Each row below holds a small network's activations on one input, seen along a few directions.
Each table varies a few parts of the input and shows all the possible inputs, shuffled.
A made-up example of a description, with smaller parts first: one of 2 separate values, together with either a single point or one of 9 places along a line or (one of 4 places along a line, together with one of 5 places around a ring).
Shared parts are said once, and a part with two or three values counts as separate values.
In the rows, zero is written as 128.

Other details of the inputs vary at random and push rows far along two fixed directions, the same in every table; ignore that.

Table:
x1: [ 86 116 207  65  88  98 240  51 127 166 123 119 151  99  99]
x2: [153  94 101  97  97 158 119 147 111 148 132 103  80 128 124]
x3: [106 142 203  65 110  96 244 132 131 160 118 111 135  87  97]
x4: [ 85 176 173 207 175 125 156 171 176 122 123 158 160 130 113]
x5: [144  94 102  61  90 130 104 137  87 143 136  83  69 148 152]
x6: [ 96 186 146 187 196 101 109 164 204  92 119 168 160 146 107]
x7: [142  77 103  81  73 135 120 140  79 151 123  88 101 104 144]
x8: [158  93  94  39  91 126 114 132  86 146 140 102  73 139 137]
x9: [ 97 160 212  68 112 102 239 122 124 152 121  91 139  69 124]
x10: [152  66  85  98  99 144 105  61 109 136 143 102 128 142 152]
x11: [171  96  90  76  98 148 108 127  85 138 114  97 106 121 133]
x12: [138  85 108  63  78 127 107 143 101 150 135  90  73 144 146]
x13: [108 171 162 181 185 103 149 152 173 104 100 159 191 111 104]
x14: [185  91 109  67 102 163 116 133  98 140 138  98  90 121 136]
x15: [ 77 146 201  51 100  65 224 134 133 153 124 104 137  93 119]
x16: [130 108  38 219 164 169  28  98 131 108 154 175 148 183 149]
x17: [ 89 160 211  44 110  70 222 119 135 149 109  82 130 104 118]
x18: [ 83 178 161 208 163  99 143  96 156  95 140 179 178 145  88]
x19: [175  91 108  75 105 164 114 133 111 136 133  82  83 123 131]
x20: [166 132  57 198 147 167  31 160 121 108 125 158 131 153 153]
x21: [111 181 162 197 175 103 144 155 170 109 107 160 192 115 121]
x22: [ 98 179 156 213 161 114 119  97 163  85 138 183 178 147  96]
x23: [153 129  66 200 167 182  48 171 137 109 141 153 100 160 130]
x24: [154  65  94 127  99 142  89  76 101 150 147 137  95 134 127]
x25: [107 135 200  58 113  81 231 116 140 142  87  74 152  77  94]
x26: [140  98 102  56  90 124 109 137  84 143 147  93  77 127 156]
x27: [163  93  55 214 143 179  39  96 132  72 141 171 128 171 155]
x28: [152  57  88  94  62 148 133  70  89 128 133 117  99 139 145]
x29: [ 86 188 166 201 185 126 153 165 162 113 135 164 163 113 123]
x30: [158 109  66 198 153 171  21 163 127  99 122 131 127 155 150]
x31: [ 80 147 196  49 111  63 228 131 152 151 108 103 130 104  95]
x32: [141 138  66 172 150 149  21 165 132 100 149 157 106 158 161]
x33: [108 132 202  75  95  77 215  58 126 126 134 105 153 101  93]
x34: [ 95 174 155 206 162 102 148 166 166 121 106 176 188 124 113]
x35: [177  59 102  97  99 145  91  60  93 143 145 109  92 127 141]
x36: [ 86 177 156 171 178  88 142 167 183 110 123 188 164 143 104]
x37: [154  74  88 101  65 140  92  81  84 129 157 124  94 147 115]
x38: [164  65 111  74  83 169 106  54  92 142 146 106 101 135 140]
x39: [165 122  59 157 155 150  23 165 144  97 143 164 109 172 144]
x40: [100 131 192  83  99  93 241  51 123 125 109 112 157 102 118]
x41: [164  95 100  97  82 158 120 148  97 157 145 115  89 127 146]
x42: [146  75  75  92  95 151 102  59  96 140 140 104 127 144 151]
x43: [ 94 150 196  52  97  65 228 133 136 160 123 114 138 105 117]
x44: [158 143  61 179 149 153  18 165 137 105 146 173 112 177 158]
x45: [ 95 150 213  80 118 104 241 127 123 159 115  82 128  91 116]
x46: [ 81 175 164 200 180 104 147 156 158 117 100 142 177 121 113]
x47: [ 96 176 155 185 185 102 155 155 158 113 103 164 182 119 101]
x48: [156  71  80 102  80 152 122  68  80 123 136 116  97 143 148]
x49: [108 151 205  63 123  98 246 125 122 156 118 105 134  87 101]
x50: [102 182 181 198 188 128 148 159 181 110 123 146 165 122 121]
x51: [175 130  70 176 156 186  48 160 127 112 140 160 105 155 139]
x52: [112 153 208  36 104  60 230 121 139 148 124  96 142  96 121]
x53: [ 68 150 140 206 169 106 151  92 179 119 129 182 205 140 113]
x54: [ 92 176 152 218 181 143 123  85 175 102 134 193 182 147 110]
x55: [142 102  58 205 138 171  26 174 122 113 123 145 120 162 143]
x56: [147  90 104  96  86 159 118 149  93 149 147 103  85 112 149]
x57: [113 165 213  64 107  95 250 119 128 163 119  96 141  78 119]
x58: [ 88 186 173 179 186  92 129 160 191 101 121 153 164 142 124]
x59: [159  84 105  79  92 141 107 132  86 134 124  79 110 101 156]
x60: [159 122  54 196 144 162  40 164 109 117 131 158 122 156 148]
x61: [165 101  98  35  89 128 109 126  94 141 133 101  79 135 139]
x62: [142  94  98  94  98 138 112 137  79 140 125  91 106 109 151]
x63: [148 115  48 194 159 168  34 165 124 105 120 142 118 156 127]
x64: [182 125  75 185 145 182  47 164 131 112 153 153 111 152 157]
x65: [ 93 196 145 199 188  96 122 169 174 108 133 188 163 151 125]
x66: [149 136  54 164 153 156  19 162 147 100 135 152  98 174 138]
x67: [ 78 167 172 187 168 124 161  79 162 124 131 180 178 137 102]
x68: [152  70  94  62  70 138 129 134  89 154 111  77  88 116 121]
x69: [155  76  98 111 103 141 101  64  87 150 145 121  90 132 133]
x70: [104 151 218  69 115 101 234 124 134 145 126  86 145  68 124]
x71: [171  97 104  61  90 165 127 126  96 149 129  77  70 119 132]
x72: [ 94 193 177 195 181 128 159 153 173 118 118 144 157 122 119]
x73: [167 106 104  96  99 158 122 140  89 152 146 110  88 128 149]
x74: [ 89 188 157 192 190  97 111 166 188  94 134 171 169 131 131]
x75: [163  69  92  66  75 141 118 137  79 152 118  98  96 119 126]
x76: [ 94 185 149 217 187 119 118 158 166 104  99 152 178 131 120]
x77: [157  90 104  64  78 141 116 123  73 146 119  71 100  99 156]
x78: [104 163 152 216 187 114 120  83 167 111 129 185 170 133 112]
x79: [149  92  92  42  89 128 112 132  96 145 133  85  65 140 133]
x80: [ 94 187 150 196 185 111 139 152 177 105  92 152 180 120 100]
Each input here is: one of 4 places along a line, together with either one of 5 separate values or (one of 3 separate values, together with one of 5 places around a ring).
Changing only the place on the line of 4 turns x78 into x24. The same change can be made to x9. Which row results?
> x56
Changing only the place on the line of 4 turns x44 into x52. The same change can be made to x57. Which row results?
> x64
Changing only the place on the line of 4 turns x10 into x42. The same change can be made to x13. Which row results?
> x11
Change only the choice among 5 separate values in x27. List by row number the other rows that result.
> x10, x33, x35, x38
Change only the place on the line of 4 in x34. List by row number the other rows that result.
> x20, x21, x60
Start at x19 and move only the place on the line of 4, one step at a time. The first step leads to x71. Which rows follow, in order?
> x23, x2
Change only the choice among 3 separate values in x60. List by row number the other rows that result.
> x65, x73
Change only the choice among 3 separate values in x13. List by row number the other rows that result.
> x14, x39

Table:
x81: [156  78  73 149 104 168  67  98  99 125 146 132 109 145 138]
x82: [141  92 133  32  80 116 164 121  89 157 118  70 100 104 135]
x83: [115 142 172  93 115 109 195 130 126 141 119 109 133 101 117]
x84: [145 109 146  64  91 124 165 123  99 151 125  87 104 104 131]
x85: [164  84  94  57  78 140 112 132  82 144 129  87  85 125 144]
x86: [ 87 181 160 193 188 109 137 155 181 110 123 168 166 133 111]
x87: [140 109 139  67  93 129 164 126 100 154 121  88 106 109 129]
x88: [136 120  84 180 141 154  66 103 124 112 151 164 127 160 143]
x89: [157 105  85 116 112 152  80 143 111 125 143 125  90 147 139]
x90: [ 95 163 184 116 141  96 185 133 155 131 123 126 148 111 117]
x91: [ 93 181 173 164 167  91 161 150 167 115 112 150 172 116 113]
x92: [ 87 173 185 132 152  91 189 138 162 131 117 138 156 116 104]
x93: [ 93 162 191 148 155  97 201  78 165 124 121 158 186 112  99]
x94: [112 168 118 211 184 130  85 167 169  97 124 171 163 145 131]
x95: [158 101  72 122 114 152  68 150 106 129 129 119 100 145 143]
x96: [134 127 137 101 116 121 133 133 123 134 133 118 110 124 128]
x97: [114 115 169  80 101 105 193  62 115 137 116  95 140 106 112]
x98: [157 101  85 129 121 163  82 145 107 132 134 118  99 137 145]
x99: [138 146  87 220 175 165  51 168 152 100 137 170 136 155 143]
x100: [137 102  75 185 134 149  63 105 128 111 140 167 132 165 137]
What do these inputs look like to the network?
> either one of 5 separate values or (one of 3 separate values, together with one of 5 places around a ring)
Change only the place on the ring of 5 in x86. List by row number the other rows that result.
> x89, x90, x92, x96

Table:
x101: [142 106 152  15  71 119 167 123  92 158 147  71  69 111 140]
x102: [142  56  90  68  66 144 129  89  75 160 132  89  96 128 136]
x103: [187  74 130  83  79 195 174 133  55 173 105  43 104  57 142]
x104: [137 131 118  89 123 110 111 139 121 123 119 105 123 127 143]
x105: [103 169 196  85 133  96 206 135 153 138 129 125 122 112 100]
x106: [119 152 146 170 164 113 135 106 159 102 112 153 178 124 116]
x107: [101 169 150 153 163  96 122 154 162 104 114 133 156 128 124]
x108: [114 152 203 102 126 105 220  85 142 141 135 136 150 105 108]
x109: [143  97  82 162 117 149  88 116 114 125 135 157 133 146 132]
x110: [172  72  92  60  80 144 106  81  76 135 126  80 102 121 154]
x111: [105 148  97 211 161 124  68 180 150 107 133 173 141 157 133]
x112: [112 106 127 131 104 123 142 102 110 137 129 123 136 123 127]
x113: [104 173 205  78 134  83 217 135 157 141 132 131 138 105 109]
x114: [166 119  73 123 126 161  50 156 116 121 163 140  78 162 160]
x115: [117 144  88 208 160 133  65 178 152 109 126 182 132 162 117]
x116: [119 149  93 206 164 125  70 178 156 108 129 190 146 157 126]
x117: [ 89 157 185  79 140  76 194 131 152 135 102  98 153 105 112]
x118: [124 143 119 137 151 140 100 155 146 127 147 144 102 152 133]
x119: [140 104  65 188 128 158  58 122 110 117 142 163 133 156 147]
x120: [159 127 138 128 123 174 158 199 104 148 100  77 120  79 142]
x121: [176  94  79 129 109 179  66 100  95 129 165 134  88 152 158]
x122: [ 87 169 144 171 155  90 141 165 155 121 122 165 161 133 123]
x123: [ 99 147 174 130 140  98 173  93 146 117 110 115 168 105 117]
x124: [112 152 146 174 165 116 138 105 162 101 108 146 170 127 104]
x125: [140 121 143 113 115 144 152  92 123 134 144 127 110 129 115]
x126: [157  84  72 129 121 160  64 100 111 119 126 113 112 146 145]
x127: [140  83  70 103  96 141  81 151  97 146 134 115  85 150 143]
x128: [108 159 160 177 153 134 139 106 153 117 146 156 145 130 124]
x129: [147  67 101  77  68 141 137  91  80 152 128  99  99 126 122]
x130: [ 96 150 188 123 140 115 198  91 151 141 136 132 144 116 112]
x131: [106 165 175  99 145  77 176 138 158 121 104 122 163 108 112]
x132: [131 156  93 195 178 134  54 167 164  89 118 161 140 159 120]
What do these inputs look like to the network?
> one of 2 separate values, together with either a single point or (one of 3 separate values, together with one of 5 places around a ring)
Change only the choice among 2 separate values in x129. List by row number the other rows that result.
> x115
Change only the choice among 3 separate values in x105. List by row number the other rows that result.
> x115, x132
